Each row has a name. Each question is about the rows just above it.

Y: [-19 -17 -12  18  -4 -24 -11 -15]
Z: [-19 -17   6  18  -4   8  51  52]
U: [-15  -6  11  28   2 -19  -6  -9]
W: [-19 -17   6  18  -4   8  51 -15]
[-19  -6] with -1 step of 1 on every entry: : [-20  -7]
Move every entry of [-4  8 51] by -1 step of 1. : [-5  7 50]
Shift each entry of [-15  -6  11] by -1 times 1: : [-16  -7  10]

P: [-19 -37  -9 -13]
V: [32 50 26 39]
Q: [32 53 11 22]
B: [ -1 -15  42  57]
Shift each entry of [32] by +1 times 1: : [33]
Move every entry of [-1] by -1 step of 1. : [-2]
[-15] with +1 step of 1 on every entry: : [-14]

E: [-11   4  -7  12   6  12   1  18  -1]
J: [22 11 27 15 11 17 12 16 17]
R: [ 9  5 12  8  5  9  5  9  7]
M: [-1 -1 -1  0  0  0 -1  0 -1]
H: [-17   4 -12  15   7  15   1  24  -2]
K: [33 16 42 25 16 30 16 29 26]
S: [ 28   4  20 -11   0 -11   8 -22  10]
A: [-28   5 -19  24  10  24   0  38  -4]
F: [-25  -9 -35 -19  -9 -24  -9 -24 -19]
X: [-1  8  8 21 10 23  6 29  8]
[ 4 -7 12] with +1 step of 1 on every entry: : [ 5 -6 13]
Move every entry of [1] by +1 step of 1. : [2]
Shift each entry of [11 17] by +1 times 1: : [12 18]
[6] with +1 step of 1 on every entry: : [7]
Move every entry of [-1] by +1 step of 1. : [0]
[15  7 15  1] with -1 step of 1 on every entry: : [14  6 14  0]

legu: [  3  13  45  16 -25  35 -39  38 -16]
muga: [ 10  13 -19   1 -29  42 -33  47 -16]
Nilep: [ 34 -10  -1  -2 -30  26 -15  52 -31]
Gizag: [ 28  -5  -3  -1 -30  31 -19  54 -28]
popa: [ -4 -20  56  15   7   5  27  40 -24]
kig: [ 21  -6 -30  20 -27  22 -30  44 -31]
fakuv: [-49   1  -3  59  18   7  -7  19 -12]
Zol: [-26 -19  43  40  18  -2  23  32 -23]
Razug: [-54   8  -4  54  19  11  -9  14  -5]
zaput: [  3  13 -35  16 -25  35 -39  38 -16]
puda: [ 42 -17 -12   2 -30  15 -16  45 -34]
tuz: [-46  -4   4  59  19   4  -1  22 -16]
[15] with -1 step of 1 on every entry: : [14]
[45] with +1 step of 1 on every entry: : [46]
Shift each entry of [-2] by +1 times 1: : [-1]
Move every entry of [13] by -1 step of 1. : [12]
Move every entry of [-10  -1] by -1 step of 1. : [-11  -2]
Shift each entry of [-26 -19] by +1 times 1: : [-25 -18]
Shift each entry of [ 3 13] by +1 times 1: : [ 4 14]

Tugo: [ -2  16   2   7 -20   7 -21]
gigo: [-11  -3 -19  -7  13  35  -4]
bol: [-11   0  -4  -4  14  13  -3]
nat: [-5 -1  1  4  7 -5 -3]
zumo: [-16  20   8  -1 -18 -15 -23]
dol: [-23  -9 -28 -20  33  44 -13]
nunev: [ 15 -27   2 -11  23  -3  24]
gobak: [-28  39  17  11 -15 -14 -34]
tep: [ 23   8  36  30 -33 -33  22]
doz: [-19   8 -13   1  -6  19 -32]
Vovo: [ 1 -5 -1 -8  1 -8 -6]
[23 -3] with +1 step of 1 on every entry: : [24 -2]
Move every entry of [  8 -13] by +1 step of 1. : [  9 -12]
Shift each entry of [7] by -1 times 1: : [6]
Move every entry of [-23] by +1 step of 1. : [-22]
Shift each entry of [19] by -1 times 1: : [18]

Riged: [ -9 -10 -30  -2  23   5]
lisut: [ 11  17   3   8 -18  -2]
bal: [  2   2 -31 -17  18   5]
Zugig: [  5   6  26 -14 -25 -20]
korop: [  4  10  30  11 -10   9]
susen: [ -2  15   6   6 -18 -10]
bulun: [-20   7 -14   8 -11  -4]
sok: [ 15  15 -26 -25   1   5]
mabi: [ -4  13 -10   7 -16 -12]
lapof: [-13   2 -11  11  -8  -8]
nenu: [ -2  10   6   6 -18 -10]
Shift each entry of [-13   2] by +1 times 1: : [-12   3]
[ 15 -26 -25   1] with +1 step of 1 on every entry: : [ 16 -25 -24   2]
[  6 -18] with -1 step of 1 on every entry: : [  5 -19]
Move every entry of [ -9 -10 -30] by -1 step of 1. : [-10 -11 -31]
[11] with +1 step of 1 on every entry: : [12]
Shift each entry of [17  3] by +1 times 1: : [18  4]
Shift each entry of [  6 -18] by -1 times 1: : [  5 -19]

N: [ -6   0 -14 -40   4 -15  23 -14  -8]
T: [ 1  0 25 -6 -2 44 13 24 -4]
D: [ -8   0   6 -22   7   1  31   0   3]
L: [ -8   3   7 -17 -18   7  10 -28   5]
G: [  0   3 -17   8   6 -16 -17  28   2]
[10] with -1 step of 1 on every entry: : [9]
Shift each entry of [4] by +1 times 1: : [5]
Move every entry of [0] by -1 step of 1. : [-1]
[-6 -2 44] with +1 step of 1 on every entry: : [-5 -1 45]

ruk: [-15 -20   2   6 -14  14  18  10   8 -23  -7 -23  26 -12 -17  15 -13  -7
 -17   8  29   6  32  16  19  13  28  -5   1 -13 -20 -14   7  -3  28  11]
Roner: [ 15  13 -10 -18  12 -37  -9 -15  17  34  12 -11  -1 -10  -3 -20   5   9
   4  16 -11  13 -16  -4   7  18  -8  28   5   8  11   1  -3  14  12 -25]
gele: [ 12 -23  -4  -8  -8   5   4  14  33  10   5 -33  -5 -12 -28   4  10   7
   3  16   6  25  32  -2  35   5   4   1   7   4   8  14   2  38 -20  19]
fumu: [ -5  14   6  24  -8   0   0  -7  12  -6  -5 -15  -5   1  -8 -11 -21   2
 -11 -12   3  -2  15 -23  -4   5  -6  -6  10 -38  -2 -17 -15  26 -14  -7]
bivig: [ -4  -4  -9 -21   2  -1   7   0  12  14   8 -26  29  -2 -21   6  -3   6
 -19  41   5  12  15   4  26   8  -6   0  -7 -12  13  -6  -1  19  32 -13]
nanet: [ -4  -8  -6 -12  -7  10   5   3  21   5  -3 -31  19 -13 -28   3 -14  -1
 -21  35  13  23  21  -2  26   3   1   5  -3 -13  14   3  -3  33  23   6]
Vak: [-12  12 -14  -7  -5 -15   0 -35  16   3  -2 -15  -6  -1  -5 -11   4  11
 -14   7 -10   0 -11 -22   7 -18 -23  14  -5  -5  -1  -6 -22  26  -8 -10]
voda: [ -2  -5  -7 -12   3  -3  -1 -19  38   6  16  13 -12  -2   3  -8  14   9
  -2   0 -25  28 -10 -20  16  18  -7  19   3  11  28   9 -15  -8 -44   2]
niror: [  3   4  18  19 -22 -43  -1  10   1   4  -5 -11   3  -8  10  -6 -15  15
  -4  -6  -2  -6  19   5  -7  -8   5  -4  11   1 -17 -20   2  12  10   1]
Shift each entry of [-22] by +1 times 1: : [-21]
Move every entry of [  8 -26  29  -2] by +1 step of 1. : [  9 -25  30  -1]
Shift each entry of [-6] by -1 times 1: : [-7]
Move every entry of [24] by -1 step of 1. : [23]
Move every entry of [-20] by -1 step of 1. : [-21]
[  0 -35  16] with +1 step of 1 on every entry: : [  1 -34  17]

zulan: [  0 -15 -27   4 -19  11   5  14 -13  -3  21   3  -8   3  -1 -14   3   1
  -4  17  -4  -6  -5 -17  13  -7   1  19  -1  -4  19 -11  -5   5 -15   5
  19  -2  -5 -19  25 -14  10 -15   8  15  -2  -2   3  19 -12   9  -1  20]
tos: [ 11  -5 -10  -7 -30   7   9 -19  19  -6   0   2  -6   1  -1  10   0   7
  26   7   6   4 -18   5   7  -8  16  -4 -13  30  -4   2  -3 -19 -15 -11
   6  22 -36 -15 -12 -14 -12  -5   2   2  22  45  25   0 -16   6  -1  -3]
Zapuz: [-14  -5   3  -9   7   0  -2   2  -5   5   2   5 -20   6   4  -3 -10   0
  -4   9   9  -3   1 -11   7   5   1   6 -17   0  -3  -6   4   1 -11  -4
  -4   9   7   4   2  14  -2   7  10   2   7   1   1   1  -3 -12   8   6]
Pufir: [-10   3  10 -13  -4 -11   8  -5   1 -27 -18 -13 -38 -10   0  18   2   7
   7 -10   0  -9   6  -2 -24  13  11  19 -22   8  -6   3  18   4   7 -11
   0  22  -1  -7  -9  14   5  -5  21  -8 -13  29   2 -51  -2  -7  -9  -4]
sori: [  4 -16   5 -31  -3 -11   9 -32  13  -7  15 -11   8   8   6  16  -1  -4
 -20 -28   8  -8  -2  19 -25   9   4  15   0   6   3   2  18 -31 -24   5
  31 -12  -1  16  13   2  20   0   0 -19 -15  12   4  26  11  21  -9  11]
bir: [-27   8  15 -15  17 -19  16   1  -5  10  -5  -1   6  -2 -18  -2   1 -10
   2   4 -12  -9   4  15  19   2   3  19 -10   5   7  -7 -14  -5 -17  19
  23  -8  17  12   2 -25  20   4 -16   6 -17   4 -11  13  11  16  -4  -6]
[11 21] with -1 step of 1 on every entry: : [10 20]
Move every entry of [-14] by -1 step of 1. : [-15]
[-22] with -1 step of 1 on every entry: : [-23]
Move every entry of [-17] by -1 step of 1. : [-18]

Vesa: [ 56  35  51  19 -26   2 -31   8 -29  39  19 -42 -31 -31 -31 -19]
bis: [ 28  12  26   3 -46  21 -37  18 -22 -25  28  18  -5  13 -51 -13]
paz: [-21  21 -18   1  11  -4  12  19  13  44 -39 -46   4 -20  16   9]
Shift each entry of [11] by +1 times 1: : [12]
Shift each entry of [56] by +1 times 1: : [57]
[ 18 -22] with -1 step of 1 on every entry: : [ 17 -23]

